A small network was shown many inputs. Here are its activations along a few directions, one row for each input.
In each table, some parts of the input vary, and every possible input appears once, in random order.
Descriptions start from the smaller parts, as in this example, which fits no table here: one of 2 separate values, together with either a single point or one of 11 places around a ring or (one of 4 places along a line, together with one of 5 places around a ring).
Shared parts are said once, and a part with two or three values counts as separate values.

Other details of the inputs vary at random and push rows far along two fixed directions, the same in every table; ignore that.

A family of inputs:
row 1: [ 19  -9 -12   3  -8  -4 -11  18   1  -4  -1]
row 2: [  3   5 -10  13  14   7   6  -8  15   3  -7]
row 3: [ 13 -29  -1   0 -10  -6 -23  -9 -22 -10  20]
row 4: [-19  34  17   1  16 -11   6  10  -5   8 -11]
row 5: [ 29 -35  -8   6 -18   9 -24   1 -14 -21  23]
row 6: [ -9   1 -11  -4  -4  -2   8   4   8  19 -14]
row 7: [ 12 -20 -16   9   0  -1 -10  -8  -8  -1   0]
row 8: [ 10 -11   7   8   4  -1  -4  17 -27  -5   5]
row 9: [ -9 -10   3  -4   1   7  12 -20  12  11  -2]
row 10: [  2  21  17  -4   4 -13 -14  16 -15 -14   6]
row 11: [ -3  -2  27  -5  -2  -3 -13  11 -36 -16  17]
row 12: [-15  -2  -5 -15  -9   1   9  -1  13  18   1]
row 13: [ 10  -4  -7   3  -3 -18 -16  -3 -24  -6   2]
row 14: [-16  -9   0  -9  -3   6  15  -5  10  14  -1]
row 15: [ -4 -12 -20 -14 -14   1   5  -2  28  11  -2]
row 16: [ 11  -5 -15  11   2  18   9  -6  28  -2  -3]
row 17: [  2  -4 -15  -8 -16  10   4   5  33   0  -3]
row 18: [ 14  -1 -25  11  -3   4   9  -2  25   4 -10]
row 19: [-13  39  11   3  14  -7   7  -7   9  -5  -7]
row 20: [ -1  -5  21  -1   8 -18 -17  10 -58  -6   9]
row 21: [ -2   0  12   3  15  -8  -5 -10 -32  -1  -2]
row 22: [-20  23  25  -2  14   7  10 -17   4  -2  -4]
row 23: [ 13  -8  -8   0 -16   1  -9  -2   3 -13  10]
row 24: [ -4  -6 -13  -5 -10  -4   2 -14  16   6   1]
row 25: [  7  -3 -12   0 -12  14  13  15  27   8  -5]
row 26: [ 12 -12 -15  12   7  18  16  -5  18   8 -10]
row 27: [ 22 -26  -2   5 -11  12   0  19 -11 -10  11]
row 28: [-13  29  26   4  24   4  11  -9  -5  -4  -4]
row 29: [-27  33  24 -12   5  -4   3   3  -1   2  -1]
row 30: [-23  29   5  -7  12 -18   1  -2   4   9 -18]
Each input here is: one of 5 places around a ring, together with one of 6 places around a ring.
Q: The inputs of row 8 and row 4 match in every part but the place on the ring of 6. If row 14 is changed in the same way as row 8 into row 4, which row does it become?
A: row 12
Q: Which other rows does row 2 become when the place on the ring of 5 takes its other values? List them by row number.
A: row 3, row 5, row 7, row 16
Q: Which other rows does row 10 become when the place on the ring of 6 takes its other values? List them by row number.
A: row 16, row 19, row 25, row 27, row 28
Q: Which other rows does row 26 become when the place on the ring of 5 takes its other values? List them by row number.
A: row 9, row 21, row 22, row 28

A family of inputs:
row 31: [-28  22  -1 -13   8   1  22  -4  27  23 -28]
row 32: [ -2   4  13   2   4 -11 -18 -22 -29 -15   9]
row 33: [  3  14   9   5  -8 -18 -14  -3 -29 -16   3]
row 34: [ 32 -32 -26  10 -28  22   5  16   8  -5   8]
row 35: [ 10   4   8  18  26 -16 -23   8 -34  -9  -2]
row 36: [-25  31   6  -1  21  15  19 -14  51   5 -20]
row 37: [ 21 -52 -23   2 -21  19   6   3  11   2   9]
row 38: [ 39 -48 -34   9 -26  15   3  -8   7  -7   6]
row 39: [ -5   9 -10   5  -4   2  20 -15  18  10 -20]
row 40: [-30  22   3 -11  14   2  30 -13  35  27 -24]
row 41: [-10  -1  25  -5   1 -10 -10   7 -34  -4   6]
row 42: [ -3  11  10 -11  -1 -23 -21  10 -30  -3  11]
row 43: [ 32 -39 -24   7 -23  24   6  14   9   1   7]
row 44: [-16  30 -10  19  38   5  28 -23  31  18 -28]
row 45: [ -7  15  16 -11   5 -21 -12   2 -20   1  13]
row 46: [-12  13  15 -12   4 -20 -24  -3 -20  -1  15]
row 47: [-12  -6  24  -6   6  -9 -17  -6 -29  -9  16]
row 48: [-13   3  18 -13   8 -13 -18  -3 -25   1   6]
row 49: [  8  14  23   1   8  -7 -19  17 -24 -19   4]
row 50: [-10   3  21  -2  -3 -12  -9   9 -31  -9  10]
row 51: [-28  22  -7  -8   2  -2  21  -1  32  18 -21]
row 52: [-5 10 -1  5  9 19 30 -7 26 10 -3]
row 53: [ -3  19  -5   8   1  10  14   8  39   0 -15]
row 54: [ -4  13   2 -10  -7 -25 -18  12 -22  -8  13]
row 55: [ 42 -37 -25   6 -15  23  -2  15  20 -11   8]
row 56: [ 28 -44 -27   7 -20  31   1   1  16  -1  15]
Q: What do these inputs look like to the network?
A: either one of 2 separate values or (one of 4 places along a line, together with either a single point or one of 5 places along a line)
Q: Which other rows does row 53 become when the place on the line of 5 takes its other values? List them by row number.
A: row 34, row 50, row 51, row 54
Q: Which other rows does row 41 become when the place on the line of 4 takes its other values? List them by row number.
A: row 37, row 47, row 50

A family of inputs:
row 57: [  1  -1  10 -10  -6 -10 -19  14 -18  -7  13]
row 58: [ -1   7   6  -7  -4 -19 -18   6 -24  -5  10]
row 59: [ -5  -6  10  -8   1 -14 -16  -4 -28  -3   8]
row 60: [-30  46  11   2  26   6  26  -7  42  12 -22]
row 61: [-27  49  11   3  21   3  25  -6  35   8 -23]
row 62: [ -3  -5  13  -9  -2 -11 -15  -6 -27  -6  13]
row 63: [ 24 -37 -31  10 -14  24   9  -9  29   4  -2]
row 64: [  6   0  15   6   5   0  -9  -3 -24 -15  11]
row 65: [ -3  -3  12  -9  -2  -9 -11   7 -28  -2   9]
row 66: [  7   2  16   6   9  -2  -9   3 -30 -12  11]
row 67: [-34  43  10   5  28   8  34 -15  34  17 -28]
row 68: [ 32 -28 -37  11 -20  19  11   8  33   2  -8]
row 69: [ -4  -1  16  -8  -2  -8 -10   4 -28  -5  13]
row 70: [ 13 -40 -34  -1 -21  12   9   0  27  15  -4]
row 71: [ 25 -42 -34  12 -12  22   7  -6  26   5  -5]
row 72: [ 11   8   5   7   6 -12 -16   5 -24 -14   7]
row 73: [  0   6  12  -9  -8 -12 -17  15 -23  -9  11]
row 74: [-33  41   7  -7   7  -7  21  -5  28  16 -21]
row 75: [ 13 -38 -27  -2 -25  18  10  -3  27   6   2]
row 76: [  6   0  11   8  12  -8 -12   1 -29  -7   5]
Q: The inputs of row 74 and row 68 match in every part but one. If row 70 is changed in the same way as row 74 into row 68, which row does it become?
A: row 76
Q: What do these inputs look like to the network?
A: one of 2 separate values, together with either one of 4 places along a line or one of 6 places around a ring
Q: Which other rows does row 62 become when the place on the ring of 6 takes its other values? List them by row number.
A: row 59, row 65, row 69, row 70, row 75

A family of inputs:
row 77: [-11   8 -14  -2  16   6  12 -10  37  14 -12]
row 78: [ 14 -28 -20   2  -8   6 -19   8   3  -2  12]
row 79: [ 16 -35 -22  -6 -22  -5  -6  -4  -9   7   7]
row 80: [ -7  12  21   7  14   7  -3  11 -10  -5   3]
row 81: [-13  21  33 -15   4 -15 -21   8 -23 -11  11]
row 82: [  0  13  22   4  22   3   2   7 -13  -5   7]
row 83: [-21   9  -6   0  -1   6  28  -6  19  20 -17]
row 84: [-11  12  -5   1  13  13  16  -8  44  14  -7]
row 85: [ 14 -27 -13 -13 -28   5  -4   5   4   0  20]
row 86: [ -8   8  17  -5   7  -8  -4   4 -18  -1  -7]
row 87: [ -9   9  12  -5   4 -12   5  -3 -28   4  -1]
row 88: [ 15 -31 -14 -12 -19  -1 -20   8   2  -5   7]
row 89: [ 27 -30 -16  11   3   9  -3   7  -8   1   1]
row 90: [ 40 -13 -20  16 -12   2  -2  11 -10 -12  -3]
row 91: [ 12 -30 -20 -12 -25  -4  -9   0  -4   3  16]
row 92: [-17  14   0  -9  -3  15  33  -4  29  15  -6]
row 93: [-18  18  30  -7   0  -6  -4  12 -32  -8   7]
row 94: [ -2  29   0   6   7 -15  -7   0  -4 -13  -1]
row 95: [-26  12 -10 -10  -7  -2  16 -10  30  17  -9]
row 96: [-23  13  -2  -8 -12   5  17  -6  34  16  -8]
row 97: [ 18 -43  -9  22  -9  16   6 -25  -6 -14  10]
row 98: [ 26 -34 -22   5   2   0 -10   3  -5   1   4]
row 99: [  1  32  13   7   3 -14  -8   4  -7 -19   3]
row 100: [-10   8  -6  12  14  12  21  -4  25  18 -22]
row 101: [-18   8 -13   6  14   6  15 -11  37  21 -22]
row 102: [ 36 -10 -15  16 -14  12   0  19   1 -20   6]
row 103: [-20  13  17  -8   3 -26 -13  -2 -38  -1   2]
row 104: [ -7   8   4   7  16  31  21 -41  31   1 -13]
row 105: [ -8  17  37 -10   8  -7 -10  14 -28 -14   4]
row 106: [ 35 -15 -26  13 -14  -3 -11   6  -3  -8  -2]
row 107: [-12  20  27  -2  14 -10 -21   8 -23 -11  13]
row 108: [-14  13  21 -11  11 -23 -18  -1 -27  -4  -5]
Q: What do these inputs look like to the network?
A: either one of 2 separate values or (one of 5 places around a ring, together with either a single point or one of 5 places along a line)
